These are the activations of a small neural network, seen along a few directions. Each row is one input.
Each table varies a few parts of the input and shows all the possible inputs, shuffled.
A made-up example of a description, with smaller parts first: one of 6 places along a line, together with either a single point or one of 11 places along a line or (one of 3 separate values, together with one of 5 places around a ring).
Shared parts are said once, and a part with two or three values counts as separate values.
In the rows, 128 means zero.

Table:
row 1: [ 97 117 117 113 164 140 115  72 141 142  91 126 109 133 163 100 110 154
  80 114]
row 2: [123 130 167 140 121 104 137 176 172 141 160  95 122 157  76 137 145 101
 196 157]
row 3: [108 128 133  97 128 165  94 116 147 152  96 100  94 123 173  87 114 138
 128 149]
row 4: [106 162 168 166 102 152 188 206 153 147 180 120  73 134  55 137 125 103
 192 169]
row 5: [ 82 145 143 112 129 110 123 120 144 147 179  81 128 170 103 115 161 143
 155 166]
row 6: [168 148 130 117 128 142 126 179 137 117 122 120 118 149 136 127 114  53
 180 139]
row 7: [212  67 107 116  72  97 107 132  35  81 119 161 201  67 141 141 160 150
 119  89]
row 8: [ 93 114 106 125 178 128 133  59 149 127  93 172 122 123 160 133 108 169
  55  90]
row 9: [175  55 142 135  74  62 120 129  72 114 148 135 199  74  68 150 190 191
 133  99]
row 10: [118 152  75 125 177 106 138  65 116  94 136 171 155 155 157 161 115 127
  59  92]
row 11: [ 74 148 116 146 163  73 144  66 150 126 165 149 168 161 103 167 145 184
  77 108]
row 12: [114 154  88 117 158 120 116  78 104 107 138 129 148 168 173 128 121 116
  93 125]
row 13: [133 169 104  97 130 146 101 125 114 125 139  99 131 160 171 115 124  96
 136 148]
row 14: [152 180 127 154 112 187 171 208 122 129 140 140  77 125 119 131  93  51
 173 155]
row 15: [200  28 138 131  87 121  95 122  79 120  64 147 175  32 135 128 148 175
  99  84]
row 16: [146 116 159 125 122 160 108 173 174 144  73 116  89 109 145 106  99  96
 165 138]
row 17: [ 76 152 129 124 145  86 131  80 140 139 166 110 147 176 102 130 152 173
 103 129]
row 18: [126 139 156 164 115 204 156 200 156 152  95 133  47  86 123 110  79  84
 162 154]
Describe the family of inputs behind these rows.
Answer: one of 3 separate values, together with either a single point or one of 5 places along a line
Changing only the choice among 3 separate values turns row 6 into row 16. The same change can be made to row 10. Which row results?
Answer: row 8
List by row number the other rows that have the choice among 3 separate values in common with row 4.
Answer: row 2, row 5, row 9, row 11, row 17

Table:
row 19: [ 84 113 107 109 180  76 109  25 134 124 132 123 167 172 137 126 145 182
  54  96]
row 20: [113 137 143 125 129 186 146 147 152 147 101 133  60 101 134 102  90 115
 121 132]
row 21: [146 142 129 128 133 148 134 171 159 113 109 121  82 135 140 120  89  64
 157 144]
row 22: [127 146 137 132 117 143 130 153 129 145 169  93 137 141 117 138 147 109
 154 166]
row 23: [158 123 139 143 120 125 133 179 141 130 139 110 133 117  97 142 135  84
 173 147]
row 24: [ 99 127 156 168 128 137 132 151 169 153 113 131 110 116 125 128 111 140
 156 141]
row 25: [103 136 152 144 132 166 142 148 165 151 102 142  80 122 137 113 101 127
 133 140]
row 26: [107 160  60 145 169  93 158  57  88  77 173 193 184 149 144 182 131 146
  42  88]
row 27: [153 128 145 125  96  98 143 181 118 118 149 125 128 129  72 123 147 108
 186 133]
row 28: [107 165 133 139 130 142 124 148 146 144 143 106 122 164 147 124 123 108
 165 163]
row 29: [199  12 102 125  91  96  73  80  29  89  74 161 223  26 172 132 159 192
  78  77]
row 30: [149 128 142 142 132 133 131 169 156 118 119 127 108 148 131 145 112  78
 182 141]
row 31: [122 105 152 165 114 139 134 157 149 152 135 117 118  91  97 151 137 143
 149 144]
row 32: [118 179 119  98 139 193 137 144 126 149 127 112  77 150 151  93 106  86
 137 150]
row 33: [114 115 168 140  92 117 155 160 126 142 143 139 120 112  73 123 153 170
 158 135]
row 34: [109 177 121 123 136 165 127 147 142 146 130 110  93 161 155 106 110  96
 147 162]
row 35: [ 89 137 100 139 169  88 130  36 103 120 147 122 161 173 131 131 135 160
  55 107]
row 36: [151 151 133  99 139 182 150 167 141 125 102 133  73 134 135 100  91  58
 146 134]
row 37: [235  60 107 106  65  86  80 106  59 104  76 156 208  48 146 144 155 193
  70  44]
row 38: [ 77 102 102  72 185  66  85   9 150 117 122 133 176 156 156 135 155 202
  58  92]
row 39: [127 144 138 119  91 110 134 155 107 124 184  98 127 142  92 127 152 129
 168 150]
Describe the family of inputs behind these rows.
Answer: either one of 2 separate values or one of 4 places along a line or (one of 3 separate values, together with one of 5 places along a line)
Change only the choice among 3 separate values in row 22. List by row number the other rows that result.
Answer: row 23, row 31
